Each row below is a small network's average activation on inputs in which a field has the value named, seen along a few directions.
Related values have similar rows: they may be neighbours, one step apart, or belong to one group.

Other fields shift rows strongly along one fixed direction, in all tables alike. That doesn't count.

Field G:
g1: [  5,  -9,   6,   4,   7,  20,   9,   3,  10, -24]
g4: [ -1,  13, -13, -11,  -2, -46, -17,  -1, -14,  42]
g7: [-8, -8,  8,  6, 12,  9,  4,  9, -1, -8]
g5: [-22,  11,   1,  15,  10, -10,  -8,   9, -12,   2]
g3: [10,  1, -1,  1,  7,  2, -7,  1,  8, -8]
g6: [  4,  13,  -4,  -6,   3, -24,  -8,   6,  -2,   4]
g2: [ 13, -21,   3, -10, -36,  50,  26, -26,  11,  -9]
G is arranged as a line.
Question: Name the neighbours of g3, in listed order.
Answer: g1, g6
Question: Name the neighbours of g5, in listed order.
Answer: g7

Field N:
n4: [ 13, -11,   4, -12,  -7,  19,  11,  -6,   6, -11]
n7: [ -5,  -5,   5,   8,   6,  15,   4,   3,   2, -15]
n3: [ -4,   0,  -2,  -3, -20,   5,   5, -12,  -5,  16]
n6: [-16,   4,   7,   7,  11,  12,   4,   4,  -7, -13]
n2: [ 8, -8,  2, -1,  0,  3,  3,  3,  7, -6]
n5: [  7,   7,  -6,  -9,  -7,  -4,   4, -10,   2,   3]
n1: [ -2,  12,  -8,   9,  17, -50, -31,  17,  -5,  27]
N is arranged as a line.
Question: Name the neighbours of n3, in listed order.
Answer: n5
Question: Name the neighbours of n2, in listed order.
Answer: n4, n1
